A small network was shown many inputs. Here are its activations along a few directions, one row for each input.
In each table, some parts of the input vary, and every possible input appears once, in random order.
Descriptions start from the smaller parts, as in this example, which fits no table here: one of 2 separate values, together with either a single point or one of 11 places along a line or (one of 4 places along a line, together with one of 8 places around a ring).
Shared parts are said once, and a part with two or three values counts as separate values.
In the rows, 128 means zero.

Other details of the inputs vary at random and push rows far along three fixed directions, the same in every table; ignore that.

Table:
row 1: [121 148 128 118 160 104 123 102 169  98 200 154  96]
row 2: [139 141  93 160 125 103 126 124 122 118 157 139 131]
row 3: [ 86 139 118 133 143 169  82 128 144 141 160 144 175]
row 4: [140 126 168 103 117 127 191 127 127 110  63  82  84]
row 5: [ 98 142 178  78 139 109 159 125 129 128  79 116  98]
row 6: [145 128  99 114 150 134 111 146 152 120 167 140 135]
row 7: [106 147 164  84 142 138 125 138 156 150 104 105 103]
row 8: [155 124 135 127 145  80 166 114 154 110 149 148  72]
row 9: [103 119 145 134 110 137 131 127  94 145  77 133 152]
row 10: [166 103  88 167  97 150 157 126 133 100 136 133 142]
row 11: [ 93 136 135 127 124 165  95 130 147 157 126 130 149]
row 12: [118 105 128 149 102 158  92 133  75 156  95 124 186]
row 13: [154 141  35 151 115 126 103 147 121 100 182 157 183]
row 14: [193  96 109  99 135 100 160 130 143 114 150 142  89]
row 15: [182  64 123 135 109 110 174 127  92 138  87 143  96]
row 16: [ 62 154 150 107 134 141 138 101 135 140 108 133 130]
row 17: [ 94 155 167 115 167 126 112 118 160 138 155 119 104]
row 18: [ 94 139 149 104 123 136 105 138  86 133  92 108 155]
row 19: [119 167 127 145 141 134 137 105 178  81 184 123 113]
row 20: [206  74 117 169  99  96 135 145  71 146 104 116 123]
row 21: [114 140 132 169 109 145  68 155 100 164 113 100 171]
Each input here is: one of 3 separate values, together with either a single point or one of 6 places along a line.
Question: Changing only the choice among 3 separate values turns row 4 into row 10. The same change can be made to row 7. Which row results?
Answer: row 11

Table:
row 22: [ 75 148 179  78 162 116 146 101 137 108 116 115  96]
row 23: [116 142 158 130 170 110 123 123 179 157 158 139  72]
row 24: [189  72 116 135 133  88 195 110 130 105 142 150  64]
row 25: [150 145  54 122 129 130 130 141 182  74 203 170 142]
row 26: [135 144  50 130 133 123 118 126 168  71 204 190 156]
row 27: [153 145  39 156 110 151 117 132 172 105 188 150 161]
row 28: [147 122 132 125 116  98 131 123 101 117 116 124 133]
row 29: [117 165 149  84 185  93 126 136 191 137 175 135  66]
row 30: [ 79 158 206  97 149 128 146  81 181 127 132 113  81]
row 31: [173  83 155 117 110 106 182 152  75 132  49  80  91]
row 32: [143 150  88 152 122 143  85 128 168  97 205 133 171]
row 33: [130  93 130  94 143 137 119 111 138 155 143 172 117]
row 34: [ 30 184 131 118 140 160  95 102 162 106 168 162 172]
row 35: [117 138  63 161  84 138  96 145  66 133  99 131 211]
row 36: [218  52  94 180 102 114 174 138 104 119 122 128 101]
row 37: [100 166  94 143 178 109  74 120 185 127 244 185 132]
row 38: [ 63 199 184  90 150 129  97 112 144 115 143  90 121]
row 39: [160 103  92 147 124 119 141 146  87 106 115 139 159]
row 40: [109 130 176 120 125 108 144  99 118 134 109 122 110]
row 41: [169 100  56 191  90 148 124 146 126 109 152 162 169]
row 42: [116 135 154 107 128 127 196  92 170 140  99 128  58]
row 43: [130 114 119 142 140 127 154 117 124 110 141 151 133]
row 44: [ 98 104 164  84 122 148  93 138  68 180  53 122 159]
row 45: [ 58 181 174  87 184 100  95 123 157 150 145 133 100]
row 46: [231  98  82 122 123  79 174 132 162  88 181 146  80]
row 47: [169 108 147 145 136 103 132 164 124 173  94 103  85]
row 48: [ 94 137 182 159 100 122 104 123  44 157  66  87 150]
row 49: [ 87 172  82 138  96 163  84 148 100 132 118 112 212]
row 50: [ 62 184 173 139 140 148  85  97 148 125 161 109 137]
row 51: [166 113 134 113 155 127 189 123 180 100 139 127  75]
row 52: [ 95 160 190 100 140  99 130 106 104 126  98  99  95]
row 53: [159 106  98 135 109 104 189 108 126 132 111 153  90]
row 54: [ 95  96 201  92 127 166 121 120 107 195  51 112 116]
row 55: [166  82 137  77 126 134 135 149 111 164  88 127 110]
row 56: [128 119 121 159  84 161 122 162  92 137  63 101 172]
row 57: [ 59 149 150 165 120 187  86 134  92 139  99 103 212]
row 58: [214  72 111 135 112 106 197 164  86 119  75 110 103]
row 59: [134 100 161  78 140 157 125 130 151 165 101 124 103]
row 60: [133 115  93 183  95 167  77 162  81 123 121  93 209]
row 61: [151 137 100 194  88 147  65 157  79 129 133  91 195]
Question: Changing only one part turns row 52 into row 38. The same change can be made to row 39. Which row results?
Answer: row 58
Question: Changing only one part turns row 32 into row 28. The same change can be made to row 27. Which row results?
Answer: row 35
Question: Describe the family of inputs behind these rows.
Answer: one of 5 places around a ring, together with either one of 2 separate values or one of 6 places along a line
Question: Change only the choice among 2 separate values in row 45. List by row number the other rows that result.
Answer: row 44
Question: Change only the choice among 2 separate values in row 23. List by row number the other rows that result.
Answer: row 54
